These are the activations of a small neural network, seen along a few directions. Each row is one input.
In each table, some parts of the input vary, and every possible input appears once, in random order.
A made-up example of a description, with smaller parts first: one of 3 separate values, together with either a single point or one of 9 places along a line or (one of 5 places around a ring, together with one of 6 places along a line).
Shared parts are said once, and a part with two or three values counts as separate values.

Table:
r1: [.57,-.38,-.20,.11,-.12,.04,-.16,-.12,-.09,.18,.09,.08]
r2: [-.67,.66,.21,-.07,-.76,.08,.04,-.17,-.19,-.32,-.09,.24]
r3: [-.41,-.02,.09,.42,-.04,-.22,.42,.04,-.01,.16,-.19,-.05]
r4: [.13,-.06,-.14,.25,.00,-.40,.14,-.29,.38,.13,-.13,-.15]
r5: [-.27,-.10,.18,.47,-.10,.03,.01,.20,-.10,.11,-.14,-.05]
r6: [-.26,.81,.47,-.68,-.25,-.05,-.09,-.32,.04,-.46,.13,.09]
r7: [.01,.11,.34,-.16,.46,-.26,.34,-.11,.25,.03,.01,-.18]
r8: [.05,-.25,-.49,.01,.02,.06,-.30,-.05,.24,-.01,.04,-.08]
r9: [-.12,-.18,-.27,.24,.03,.13,.19,.37,-.34,.16,-.12,.18]
r10: [.15,.03,.41,-.11,.39,-.01,-.07,.05,.15,-.04,.06,-.19]
r11: [-.49,-.22,-.25,.17,-.03,.24,-.03,.31,-.14,.04,-.04,.02]
r12: [.27,-.13,-.07,.31,-.06,-.15,-.28,-.15,.29,.08,-.07,-.14]
r13: [.32,-.06,-.04,-.34,.51,.09,.11,.25,-.09,-.01,.11,.00]
r14: [.44,-.21,-.52,.08,.07,-.05,-.09,.02,.04,.10,-.03,.08]
r15: [-.06,-.09,-.03,-.40,.45,.20,-.11,.18,.11,-.11,.20,-.14]
r16: [-.12,.64,-.05,-.27,-.72,-.12,-.27,-.55,.17,-.34,-.02,.08]
r17: [.44,-.22,.29,-.32,.32,.17,.04,.11,-.23,.05,.21,.01]
r18: [.01,-.33,.06,.27,-.17,.23,.12,.25,-.47,.24,.01,.19]
The inputs of r14 and r13 match in every part but one. If r4 is changed in the same way as r14 into r13, which row does it become?
Answer: r7
What is each input in this table made of?
Answer: one of 3 separate values, together with either a single point or one of 5 places along a line
Change only the choice among 3 separate values in r17. List by row number the other rows that result.
Answer: r1, r18

Table:
r19: [-.46,.00,-.01,.24,.05,.09,.41,.34,-.35,.05,-.22,.30]
r20: [.14,.21,.08,-.06,-.64,.26,-.20,-.35,-.11,-.13,.13,.23]
r21: [.65,-.14,.03,.18,-.06,-.42,-.01,-.32,.38,.10,-.03,-.06]
r22: [.01,-.58,-.28,.54,-.08,.05,-.14,.03,.14,.32,-.19,-.21]
r23: [-.28,.45,-.09,-.23,-.35,-.08,-.54,-.28,.38,-.28,.01,.05]
r24: [.64,-.57,-.21,-.55,.92,.46,-.08,.59,-.26,.08,.34,.01]
r25: [-.43,-.17,.01,.49,.12,.15,.28,.56,-.19,.12,-.08,-.07]
r26: [-.19,.54,.50,-.44,-.16,.15,-.07,.02,-.29,-.41,.03,.00]
r27: [-.24,-.49,.20,.34,.36,.13,.19,.32,-.02,.28,-.13,-.26]
r28: [-.10,.30,.56,-.28,-.20,.34,.11,-.07,-.28,-.13,.19,.18]
r29: [.40,-.06,.52,-.02,.36,-.33,.32,-.03,.20,.08,.02,-.11]
r30: [-.36,.12,.23,-.19,-.19,.07,.27,.19,-.53,.10,.05,.18]
r31: [.39,-.42,-.14,.45,.16,-.26,-.19,-.18,.11,.27,-.02,-.08]
r32: [-.46,.27,.15,-.41,.25,-.13,.27,-.17,.30,-.28,.11,-.19]
r33: [.15,-.33,.34,.25,.59,-.17,.14,.10,-.05,.24,.04,-.13]
r34: [-.54,.54,.39,-.44,.08,.01,-.23,.01,.21,-.29,.08,.00]
r35: [.35,.31,-.27,.01,-.02,-.34,-.02,-.42,.44,.03,-.15,-.18]
r36: [.06,.45,.02,-.22,-.59,.05,-.37,-.27,-.11,-.40,-.03,.05]
r37: [-.22,-.10,-.49,.43,-.40,.00,.09,.06,-.20,.09,-.27,.36]
r38: [-.19,-.26,-.48,.69,-.31,.07,-.04,.28,-.03,.15,-.13,-.01]
r39: [.88,-.67,-.69,-.36,.49,.37,-.41,.28,-.09,.12,.29,.07]
r40: [-.12,.03,-.26,.02,-.63,-.01,-.04,-.09,-.37,.12,.00,.24]
r41: [.10,.39,.22,-.19,.42,-.25,.31,-.13,.26,.02,-.09,-.22]
r42: [-.20,.19,-.32,-.22,-.19,-.22,-.05,-.46,.47,-.27,.05,-.15]
The inputs of r36 and r26 match in every part but one. If r39 is changed in the same way as r36 into r26, which row does it become?
Answer: r24
What is each input in this table made of?
Answer: one of 2 separate values, together with either a single point or one of 11 places around a ring
Change only the place on the ring of 11 in r28. List by row number the other rows that result.
Answer: r19, r25, r26, r27, r29, r30, r32, r33, r34, r41
Change only the choice among 2 separate values in r34. List by row number the other rows that result.
Answer: r23
